Each row below holds a small network's activations on one input, seen along a few directions.
In each table, some parts of the input vary, and every possible input appears once, in random order.
Descriptions start from the smaller parts, as in this example, which fits no table here: one of 4 places along a line, together with either a single point or one of 9 places along a line or (one of 2 separate values, together with one of 5 places around a ring).
Shared parts are said once, and a part with two or three values counts as separate values.

Other details of the inputs shift rows strongly along two fixed directions, in all tables alike. That doesn't count.
To show where, the next rows are all for the same input, with only those details redrawn:
-0.65	+0.26	-3.34	-0.58	+5.09	+1.08	+3.12	-2.52	-3.73	-0.77	+2.96
-5.13	-2.02	-1.29	+0.08	+1.95	+0.94	+3.56	-0.98	-3.78	-0.17	+3.09
-3.75	-1.44	+4.41	+4.33	-2.51	-0.53	-1.66	+1.06	-0.84	-0.64	-1.51
+4.36	+2.91	-4.27	-0.44	+7.36	+0.89	+1.60	-3.79	-3.03	-1.53	+1.85
+4.48	+2.99	-4.29	-0.39	+7.49	+0.87	+1.63	-3.89	-3.05	-1.57	+1.83
-3.75	-1.44	+4.40	+4.35	-2.50	-0.55	-1.66	+1.07	-0.85	-0.62	-1.51
+1.69	+1.43	+2.75	+4.06	+0.60	-0.59	-2.81	-0.62	-0.45	-1.41	-2.23

Rows:
r1: -2.62	-2.52	+4.25	+0.12	-5.87	-0.07	-3.06	+3.50	+2.69	-0.04	-1.85
r2: -2.28	-1.66	+2.75	-0.25	-3.75	-1.51	-1.49	+1.47	+2.33	+1.08	-3.05
r3: +3.60	-0.24	-0.85	-0.84	-0.51	-0.43	+0.26	+0.33	+1.55	+0.02	+0.46
r4: +3.15	-0.72	+3.03	+0.61	-2.71	-1.37	-3.66	+2.41	+1.32	-1.71	-4.10
r5: -2.93	-2.09	+4.15	+0.66	-5.34	-1.94	-2.31	+2.22	+2.86	+0.82	-3.72
r6: -2.86	-2.41	+4.22	+0.71	-5.16	-0.28	-3.31	+3.50	+2.78	+0.50	-1.83
r7: -6.42	+0.02	-0.56	+0.26	+0.25	+1.86	+2.89	+0.69	-1.19	+0.84	+3.30
r8: -1.50	-1.88	+2.60	-0.82	-4.07	+0.35	-2.35	+2.60	+2.21	+0.10	-1.32
r9: +4.36	+2.91	-4.27	-0.44	+7.36	+0.89	+1.60	-3.79	-3.03	-1.53	+1.85
r10: -3.45	-2.73	+1.21	-1.50	-2.71	+0.36	-0.47	+2.57	+1.30	+0.45	+0.73
r11: -5.29	-1.18	-2.08	+0.95	-0.49	+1.78	+4.19	-0.14	-2.40	+2.62	+4.07
r12: +4.06	+6.35	-4.47	-1.31	+6.70	-0.39	+1.70	-4.29	-1.68	+0.43	+1.37
r13: -5.98	+0.79	-2.16	-0.29	+0.43	-0.54	+3.05	-1.53	-2.22	+1.56	+2.50
r14: -5.01	-4.60	-2.50	-3.41	-1.73	+0.81	+5.43	+1.28	-1.02	+1.79	+4.60
r15: -6.04	-3.35	-2.94	-4.21	+0.66	-0.30	+4.42	-0.04	-1.03	+2.24	+2.66
r16: +1.38	+2.74	+3.33	+4.06	-0.67	+0.31	-4.08	-0.76	+2.29	-0.85	-1.42
r17: +2.00	+2.28	-2.60	-0.05	+4.14	+2.02	+3.51	-2.65	-2.17	+1.81	+3.79
r18: +1.69	+1.43	+1.42	+4.42	+0.25	-0.74	-3.10	-0.62	-0.26	-1.32	-2.36
r19: +4.45	+0.07	+2.77	+1.21	-4.03	-1.01	-2.82	+1.65	+3.38	-0.59	-2.72
r20: +6.08	+0.98	+1.60	+0.68	+0.21	-1.56	-4.12	+1.29	+1.50	-1.65	-4.09
r21: -3.95	-0.31	+4.20	+4.39	-2.34	-0.59	-0.93	+2.48	-1.01	-0.41	-2.12
r22: -0.43	-2.34	-2.64	-3.40	+1.72	-0.14	+2.23	+0.95	-1.94	-0.68	+1.35
r23: -6.34	-1.22	-1.48	+0.62	-0.26	+1.67	+2.03	-0.59	-0.93	+0.58	+3.76
r24: +6.21	+2.01	+0.62	-1.58	-0.70	+0.41	-3.82	+0.42	+2.77	-1.52	-2.54
r25: -6.57	-0.52	-0.46	-0.44	+0.04	-0.46	+2.90	-2.30	-2.18	+1.68	+3.08
r26: +1.97	-1.02	+2.28	+1.16	-0.87	-1.74	-3.13	+2.35	+1.01	-0.73	-3.03
r27: +6.23	+2.13	+0.62	-1.51	-0.69	+0.51	-3.90	+0.27	+2.83	-1.30	-2.75
r28: -5.07	-3.25	-1.59	-4.35	-1.67	+0.23	+3.56	+0.25	-0.33	+1.43	+0.97
r29: +8.27	+2.33	-0.02	+1.30	+1.06	-1.11	-2.82	-0.17	+3.20	+0.09	-1.84
r30: -1.33	+2.22	-4.40	-1.05	+3.63	-0.41	+2.35	-4.16	-2.21	+0.96	+2.97
r31: +8.10	+2.19	+0.00	+1.21	+1.01	-1.28	-2.74	-0.07	+3.08	-0.20	-1.67
r32: -5.02	-3.29	-1.42	-2.77	-0.22	+0.73	+2.10	+1.88	-0.09	+1.04	+3.35
r33: +6.44	+0.98	+0.76	-1.07	-0.49	-0.79	-3.19	+0.83	+0.94	-2.46	-3.68
r34: -0.68	+0.26	-3.12	-0.16	+2.82	+2.03	+3.94	-2.80	-2.52	+1.96	+4.81
r35: +2.94	+0.81	+1.69	+0.64	-0.50	-0.47	-4.07	+1.54	+3.11	-0.07	-1.96
r36: -2.40	-2.12	+3.02	-1.20	-5.66	-0.83	-1.07	+1.59	+2.34	+0.21	-3.39
r37: -1.81	-1.71	+3.71	-0.68	-5.90	-0.87	-1.88	+1.64	+2.74	+0.39	-4.17
r38: -4.15	-4.13	-2.45	-3.10	+1.18	-0.23	+3.44	+1.69	-2.47	+0.27	+2.69
r39: +1.28	+3.75	-1.19	+2.05	+2.08	+1.08	-1.23	-1.03	+0.78	-0.60	+0.27
r40: -1.83	-3.24	+3.34	-0.05	-4.43	-0.96	-1.70	+3.40	+0.43	-0.74	-2.70
r41: +7.39	+4.96	+1.80	+3.74	+4.09	-0.52	-3.40	-1.57	-0.12	-2.04	-3.44
r42: +6.57	+4.98	-0.76	+3.64	+3.90	-0.60	-3.01	-1.46	-0.32	-2.01	-3.04
r43: -2.51	-1.63	+2.73	+0.43	-3.11	-2.07	-1.68	+1.63	+2.42	+1.16	-2.72
r44: -4.97	-3.27	-1.70	-4.39	-1.68	+0.14	+3.60	+0.31	-0.34	+1.13	+1.05
r45: -1.26	-2.86	+0.44	-1.89	-4.48	+0.33	+1.83	+1.71	+1.02	+0.09	+0.85
r46: +6.44	+5.29	-5.24	-0.33	+6.89	+1.96	+2.80	-3.53	-1.89	+1.17	+2.99
r47: +5.51	+6.35	-1.07	+0.51	+5.14	-0.97	-0.92	-4.26	-0.26	+0.06	-0.52
r48: -4.15	-1.58	-2.91	+0.68	+0.23	+1.74	+3.91	-1.43	-2.41	+2.40	+4.77
r49: +1.07	-1.66	-2.80	-4.47	+1.01	+0.54	+2.09	+0.34	-1.83	-1.26	+0.67
r50: -3.63	-4.07	-2.02	-3.41	-2.48	+0.97	+4.57	+1.21	-0.58	+1.26	+3.45
r51: +3.74	-0.31	+2.28	+0.28	-4.46	-0.25	-1.92	+1.37	+3.00	-0.39	-2.40
r52: -4.22	+0.40	+4.79	+3.61	-2.83	+0.74	-1.64	+1.39	+1.33	+0.24	-0.25
Q: What do these inputs look like to the network?
A: one of 4 separate values, together with either one of 5 places around a ring or (one of 2 separate values, together with one of 4 places along a line)
Q: Changing only the choice among 4 separate values turns r26 into r15. The same change can be made to r4. Which row results?
A: r44
Q: Changing only the choice among 4 separate values turns r27 into r51. The same change can be made to r24. Which row results?
A: r45
Q: Which other rows does r21 become when the place on the ring of 5 takes its other values? List them by row number.
A: r9, r18, r41, r42
Q: A walk changes only the place on the line of 4. It starts at r29 and steps to r14. List the rest of the walk in order.
A: r50, r51
Q: Which other rows does r50 become when the choice among 2 separate values takes its other values? List them by row number.
A: r19
Q: A walk changes only the place on the line of 4. It starts at r37 and steps to r28. List the rest of the walk in order.
A: r2, r15
Q: Which other rows does r11 become when the place on the ring of 5 takes its other values? List them by row number.
A: r17, r34, r46, r48
Q: Which other rows does r31 become when the choice among 4 separate values takes its other values? List them by row number.
A: r32, r38, r43

Rows:
r53: -3.42	-1.21	-0.77	+0.20	+0.62	+0.16	+2.74	-0.92	-3.01	+0.17	+1.81
r54: +1.93	-0.03	+4.59	+1.87	-5.17	-0.97	-3.98	+1.67	+3.89	+0.32	-3.49
r55: +0.83	-0.54	+4.33	+1.95	-4.15	-1.97	-5.54	+2.87	+3.53	-0.53	-4.44
r56: +0.15	-1.90	+5.09	+2.13	-5.68	-1.54	-3.43	+2.90	+2.33	-0.57	-4.76
r57: -4.57	-0.46	-0.71	-0.23	+1.76	+0.66	+1.79	-0.49	-1.78	+0.43	+2.00
r58: -3.47	-1.36	-0.78	+0.43	+1.03	-0.26	+2.70	-0.76	-2.85	+0.36	+1.93
r59: -3.50	-1.52	-0.78	+0.64	+1.44	-0.70	+2.71	-0.59	-2.65	+0.54	+2.04
r60: +0.20	-2.14	+5.04	+2.53	-5.11	-2.24	-3.91	+3.42	+2.46	+0.07	-4.80
r61: -4.41	-0.15	-0.72	-0.72	+0.92	+1.36	+1.89	-0.79	-2.08	+0.02	+1.83
r62: +7.32	+3.06	-1.78	-2.07	+1.76	+0.40	-0.99	-2.05	+2.05	-0.59	-0.69
r63: +9.33	+6.83	-4.37	+0.20	+6.46	+0.61	-0.57	-4.31	+0.21	-0.49	+0.25
r64: -2.97	-2.11	-1.05	+1.77	+1.09	+2.22	+1.80	+0.13	-2.25	-0.56	+3.86
r65: +6.53	+3.00	-2.21	-2.50	+2.74	+0.19	-1.71	-1.44	+1.38	-1.99	-1.46
r66: -3.37	-1.06	-0.74	-0.04	+0.22	+0.55	+2.80	-1.06	-3.15	-0.04	+1.69
r67: +5.18	+2.14	-0.93	-1.58	+1.35	-0.38	-2.56	-0.44	+1.80	-1.56	-1.99
r68: +9.20	+6.59	-4.11	-0.20	+9.40	+0.04	-1.66	-4.29	-0.18	-1.38	-0.35
r69: -3.70	+0.02	-1.10	+0.01	-0.63	+1.37	+2.83	-0.86	-1.40	+1.27	+2.57
r70: -3.71	-0.29	-1.34	+0.69	+0.69	+0.14	+2.81	-0.42	-0.88	+1.85	+2.84
r71: -1.50	-2.62	-0.93	-1.99	+0.08	+1.74	+2.39	+2.73	-1.33	-0.19	+3.04
r72: -2.09	-2.31	-1.83	-2.74	-0.60	+0.18	+2.30	+0.41	+0.33	+1.89	+2.41
r73: -4.17	-0.42	-1.10	+0.51	-0.06	+0.56	+2.85	-0.42	-1.11	+1.74	+2.80
r74: +4.46	+1.59	-0.99	-1.46	+1.35	-0.62	-2.55	-0.11	+1.72	-1.15	-1.78
r75: +0.07	-1.19	+4.87	+2.02	-5.82	-1.20	-3.72	+2.33	+3.70	+0.96	-3.07
r76: -4.50	-0.29	-0.73	-0.49	+1.33	+1.01	+1.81	-0.64	-1.93	+0.23	+1.92
r77: +2.28	-0.52	+4.73	+1.84	-4.71	-1.26	-3.63	+2.16	+2.46	-1.19	-5.10
r78: -2.11	-3.09	-1.70	-2.81	-0.29	-0.06	+2.80	+0.96	-1.27	+0.39	+0.94
Q: What do these inputs look like to the network?
A: one of 2 separate values, together with either a single point or (one of 3 separate values, together with one of 4 places along a line)
Q: Changing only the choice among 2 separate values turns r59 into r60. The same change can be made to r70. Which row results?
A: r72

Rows:
r79: -2.54	-1.73	-0.75	-1.71	-0.65	+0.44	+1.46	+0.64	-0.47	+0.20	+1.21
r80: +2.34	+1.49	+1.77	+3.26	+1.03	-0.62	-2.77	+0.02	+0.13	-0.99	-1.77
r81: +2.48	+2.16	+2.01	+3.37	+0.37	-0.15	-2.13	-0.39	-0.15	-0.92	-1.83
r82: -5.81	-1.53	+1.39	+1.86	-2.06	+0.29	+1.45	+0.01	-1.20	+1.05	+1.54
r83: -5.90	-0.70	+1.07	+1.15	-1.38	+0.12	+1.27	+0.23	-0.63	+1.46	+1.37
r84: -3.00	-1.88	-0.44	-1.71	-0.81	+0.20	+1.38	+0.69	-0.59	+0.11	+0.86
r85: -1.22	-1.37	-0.95	-1.14	-0.49	+0.54	+1.79	+0.42	-0.23	+0.74	+1.76
r86: +3.05	+1.11	+1.30	+0.75	-0.44	-1.16	-2.29	+0.00	+1.30	-0.49	-2.76
r87: +3.26	+1.17	+1.24	+0.74	-0.68	-0.25	-2.61	+0.44	+1.79	-0.65	-1.95
r88: -1.83	-1.62	-0.79	-1.28	-0.76	+0.34	+1.81	+0.55	-0.41	+0.69	+1.48
r89: +3.21	+1.10	+1.24	+0.82	-0.62	-0.97	-2.27	+0.14	+1.44	-0.43	-2.50
r90: -3.40	-1.98	-0.19	-1.74	-0.83	-0.01	+1.35	+0.65	-0.76	+0.08	+0.60
r91: +5.98	+2.68	-8.12	-5.28	+8.06	+1.99	+3.81	-3.63	-1.82	-0.52	+4.21
r92: +3.37	+1.11	+1.22	+0.92	-0.75	-0.77	-2.25	+0.24	+1.58	-0.33	-2.21
Q: What do these inputs look like to the network?
A: either one of 4 places along a line or (one of 2 separate values, together with one of 5 places along a line)

Rows:
r93: +4.94	+3.60	-1.36	-0.03	+4.10	-0.80	-2.08	-2.19	+0.05	-1.53	-1.94
r94: -2.49	-0.41	-1.31	+0.41	+1.60	+2.36	+1.44	+0.26	-1.21	-0.02	+3.79
r95: -0.91	-1.17	-2.28	-3.24	+0.97	+0.51	+1.72	+0.00	-0.39	+0.03	+1.37
r96: -6.76	-2.42	+2.75	+1.03	-4.71	-0.35	+0.64	+1.62	+0.69	+1.91	+0.41
r97: +0.31	-0.14	-4.08	-4.45	+3.13	+0.78	+2.38	-1.24	-0.67	-0.16	+2.05
r98: +4.04	+0.33	+1.40	+0.45	-1.43	-0.45	-2.48	+1.07	+1.68	-0.88	-2.31
r99: -4.97	-2.48	+0.90	+0.84	-3.16	+0.53	+2.39	+0.71	-0.63	+1.66	+2.12
r100: -1.04	+1.03	-3.48	-2.89	+2.45	+0.67	+2.87	-2.03	-0.86	+1.19	+2.63
r101: +7.34	+1.47	-1.16	-0.38	+1.89	-0.15	-1.50	-0.24	+1.07	-1.02	-1.12
r102: +0.75	+1.19	+3.70	+3.15	-3.57	-0.92	-3.12	+0.65	+2.51	+0.58	-2.79
r103: -1.77	-1.11	-1.52	-0.56	+1.76	+0.22	+2.27	-0.46	-2.42	-0.24	+1.48
r104: -7.03	-3.09	+2.97	+1.23	-3.44	-0.65	+0.31	+1.95	-0.98	+0.30	-0.51
r105: -0.83	+0.19	-3.36	-1.84	+2.11	+0.90	+3.66	-1.66	-1.35	+1.15	+3.32
r106: +5.89	+2.44	-0.51	+1.51	+3.35	-0.41	-1.33	-1.38	-0.82	-1.38	-1.38
r107: +1.84	-0.15	+3.40	+1.52	-3.16	-0.94	-3.64	+1.95	+2.49	-0.58	-3.38
r108: +0.70	+0.72	+3.96	+3.25	-1.87	-1.31	-3.52	+0.99	+0.83	-0.99	-3.73
Q: What do these inputs look like to the network?
A: either a single point or (one of 3 separate values, together with one of 5 places along a line)
